Each row below holds a small network's activations on one input, seen along a few directions.
Each table varies a few parts of the input and shows all the possible inputs, shuffled.
A made-up example of a description, with smaller parts first: one of 2 separate values, together with either a single point or one of 11 places along a line or (one of 4 places along a line, together with one of 8 places around a ring).
Shared parts are said once, and a part with two or three values counts as separate values.
In the rows, zero is written as 128.

Other details of the inputs vary at random and push rows far along two fixed directions, the same in every table; ignore that.

Table:
x1: [124 125 126 129 137 137 128 139 121 130 139 134 133 124]
x2: [123 122 139 126 118 125 132 133 118 118 126 130 122 120]
x3: [130 122 134 125 119 123 128 127 127 115 127 131 119 117]
x4: [131 124 121 119 128 144 127 120 131 127 120 123 125 131]
x5: [ 62 158 144 155  62  82  80  91 155 168 145  95 142 224]
x6: [128 128 124 120 127 142 132 132 116 133 118 123 130 130]
x7: [127 129 119 119 126 139 136 127 122 129 122 120 127 132]
x8: [132 124 130 123 143 122 146 125 140 129 141 141 150 129]
x9: [130 121 134 127 122 126 126 123 132 114 125 132 118 117]
x10: [127 127 117 119 125 139 136 128 123 129 122 123 126 134]
x11: [123 124 123 128 139 135 125 131 132 124 141 132 131 124]
x12: [129 121 137 128 118 125 132 136 117 121 124 133 121 117]
x13: [123 126 121 127 137 133 130 135 127 125 144 132 130 127]
x14: [127 124 124 128 141 138 121 126 135 123 141 133 129 124]
x15: [124 125 125 128 141 134 124 130 131 123 141 128 131 124]
x16: [137 125 126 115 130 129 151 119 136 132 120 132 147 135]
x17: [131 122 135 126 123 126 125 121 129 114 126 129 118 116]
x18: [129 124 120 120 126 141 130 124 128 129 120 121 127 131]
x19: [199 192 123 187 163  86  91 168 120 207  65 125 112 117]
x20: [127 123 130 125 118 121 135 131 123 116 128 132 118 120]
x21: [127 124 132 127 119 122 135 130 122 116 127 128 119 119]
x22: [120 124 128 128 137 137 128 136 121 127 141 131 134 126]
x23: [137 121 140 122 123 111 150 121 136 119 125 140 139 122]
x24: [126 125 125 128 143 138 121 125 134 123 141 130 130 123]
x25: [129 123 134 126 121 123 128 126 125 115 126 128 120 116]
x26: [131 126 122 120 130 143 126 119 129 126 119 121 126 130]
x27: [122 127 122 129 139 134 131 133 126 125 143 129 131 126]
Each input here is: one of 3 separate values, together with either a single point or (one of 2 separate values, together with one of 4 places along a line).
Question: Change only the choice among 3 separate values in x16. List by row number the other rows that result.
Answer: x8, x23
Question: Change only the choice among 2 separate values in x15. List by row number the other rows that result.
Answer: x11

Table:
x28: [180 151 108 145 159 119 151 167 103 142 110 134 108  97]
x29: [ 92  92 111  86 129 178 171 119 111  64 170 117 120 114]
x30: [113 137 162 137  84 104 102  95 138 151 111 120 134 172]
x31: [107  86 123  82 120 171 161  95 130  50 152 117 110 103]
x32: [115 145 139 145  99  74 122  94 167 134 129 128 139 166]
x33: [ 86 145 134 163 114  93  92 128 142 138 169 132 128 161]
x34: [ 99 137 141 150  85  90  80 111 147 128 133 115  97 151]
x35: [117 148 136 146  89  82 112  95 154 130 131 109 113 164]
x36: [163 144 122 143 159 140 125 174  88 150  92 122 120  89]
x37: [104 148 114 140 152 134  89 105 176 178 163 116 174 188]
x38: [182 152 104 141 154 113 168 168 111 144 102 139 112 102]
x39: [111  78 116  66  98 156 182  99 131  61 130 128 121 111]
x40: [103  73 147  80 140 170 155  99 139  64 163 137 150  99]
x41: [106  96  73  73 153 214 157 100 143  86 169 113 136 137]
x42: [ 89 145 152 153 128  98 103 124 144 155 164 120 158 166]
x43: [ 98 151 130 152 113  86 116 116 141 144 156 124 145 172]
x44: [100  80 124  75 115 171 153 100 122  55 140 115 111 101]
x45: [ 99  87  83  67 142 226 144 106 130  97 148 110 154 134]
x46: [106 143 140 157  91  89  88 107 155 123 145 117  95 154]
x47: [179 139 128 139 174 112 161 172 120 159 114 159 153  98]
x48: [111 140 143 136  73  88 115 102 148 143 103 111 135 167]
x49: [173 145 108 137 154 119 143 171  95 148  99 132 110  94]
x50: [179 151  75 130 189 166 116 153 126 167 100 119 120 111]
x51: [169 145 112 156 161 126 127 179 104 136 124 142  91  86]
x52: [ 98 143 150 141  93 110 112 118 120 164 129 119 145 183]
x53: [104 140 167 142  95 114  89  96 137 147 113 110 129 168]
x54: [ 88  89 117  89 145 174 165 117 117  65 176 132 142 110]
x55: [109 139 146 139  78  94  99 101 140 141 111 106 130 162]
x56: [102 132 166 149  85 111  78 107 139 144 125 128 117 161]
x57: [113 135 160 144 108  81 106  99 164 144 143 129 153 160]
x58: [178 141 130 132 149 135 158 168  94 166  81 149 134 110]
x59: [ 99  87 109  79 128 159 194 117 126  70 165 145 152 120]
x60: [161 136 122 150 149 138 114 184  90 147 103 140 108  83]
x61: [101 139 147 160 105  86  82 105 160 124 151 132 118 150]
x62: [103 148 147 154 115  89  93  94 159 128 140 115 130 156]
x63: [176 130 134 146 140 131 104 161 108 134  85 140  98  72]
x64: [166 142 138 141 165 150 129 168  86 160  92 135 124 100]
x65: [116 136 157 141 103  76 122 100 171 147 135 134 157 165]
x66: [164 148 113 143 165 129 130 172  94 145 101 123 104  89]
x67: [188 139 121 134 145 113 134 148 113 135  80 132  99  83]
x68: [ 97 147 130 139  81  95 125 125 130 156 121 111 145 178]
x69: [181 153  81 140 209 163 118 147 140 164 117 136 140 111]
x70: [101  65 147  87 130 167 144 110 141  61 174 154 138  93]
x71: [178 139 135 140 150 134 116 150 107 137  74 122 110  78]
x72: [197 146 117 138 146 107 158 145 129 131  84 139 102  91]
x73: [176 138 131 143 179 118 145 171 113 157 122 154 148  92]
x74: [ 83  78 111  85 114 175 152 134 105  66 169 132 110 105]
x75: [ 94 145 133 142  86 100 109 124 122 154 129 106 141 173]
x76: [ 87 136 151 159 118  95  91 134 146 151 175 137 146 160]
x77: [175 146 105 133 148 114 160 172 103 150  90 137 114  99]
x78: [193 135 143 129 141 128 148 144 113 153  63 149 123  99]
x79: [ 86  73 136  84 114 196 150 130  97  82 161 145 130 116]
x80: [112 144 143 149 104  79 106  93 160 131 137 124 135 161]
x81: [102  85  99  65 148 235 147  99 127 108 148 123 157 144]
Question: Changing only one part turns x35 into x30. The same change can be made to x29. Which row results?
Answer: x64
Question: Describe the family of inputs behind these rows.
Answer: one of 6 places along a line, together with either a single point or (one of 2 separate values, together with one of 4 places along a line)
Question: List by row number the other rows that have the place on the line of 6 in common with x74.
Answer: x34, x39, x44, x49, x50, x66, x67, x77
Question: Change only the place on the line of 6 in x32. List by row number the other rows that result.
Answer: x39, x48, x65, x72, x78

Table:
x82: [169 107 120 107 169 152 175 155 104  99 119 150 126  66]
x83: [129 155 132 149 111  97 116 129 127 157 110 113 126 152]
x84: [166 105 116  99 154 171 172 161  89 114 103 146 126  77]
x85: [130 156 121 152 149 112 105 126 152 169 138 125 151 159]
x86: [122 157 117 156 146 125  88 132 141 168 138 116 133 157]
x87: [175 106 110 101 152 166 169 148 104 102  96 144 112  72]
x88: [ 21  65 143  66  65 155 161  73 144  59 208 122 162 178]
x89: [179 105 122  99 154 166 161 141 106 101  90 141 113  65]
x90: [ 12  71 132  74  64 164 146  69 138  43 203 108 142 171]
x91: [129 148 145 157 115  97  88 122 138 143 118 120 111 135]
x92: [135 150 138 154 118  83 113 124 147 148 125 132 126 144]
x93: [117 167 144 178 111  80  82 144 127 179 124 120 122 162]
x94: [179 102 130 106 166 153 163 142 116  95 108 154 120  59]
x95: [130 176 118 164 132 104  86 124 148 196 115 108 142 182]
x96: [127 150 133 158 114  96  95 131 136 146 124 122 109 141]
Question: Describe the family of inputs behind these rows.
Answer: one of 3 separate values, together with either a single point or one of 4 places along a line
Question: Changing only the choice among 3 separate values turns x84 into x88. The same change can be made to x83. Which row results?
Answer: x82
Question: List by row number the other rows that have the choice among 3 separate values in common with x91.
Answer: x86, x90, x93, x96
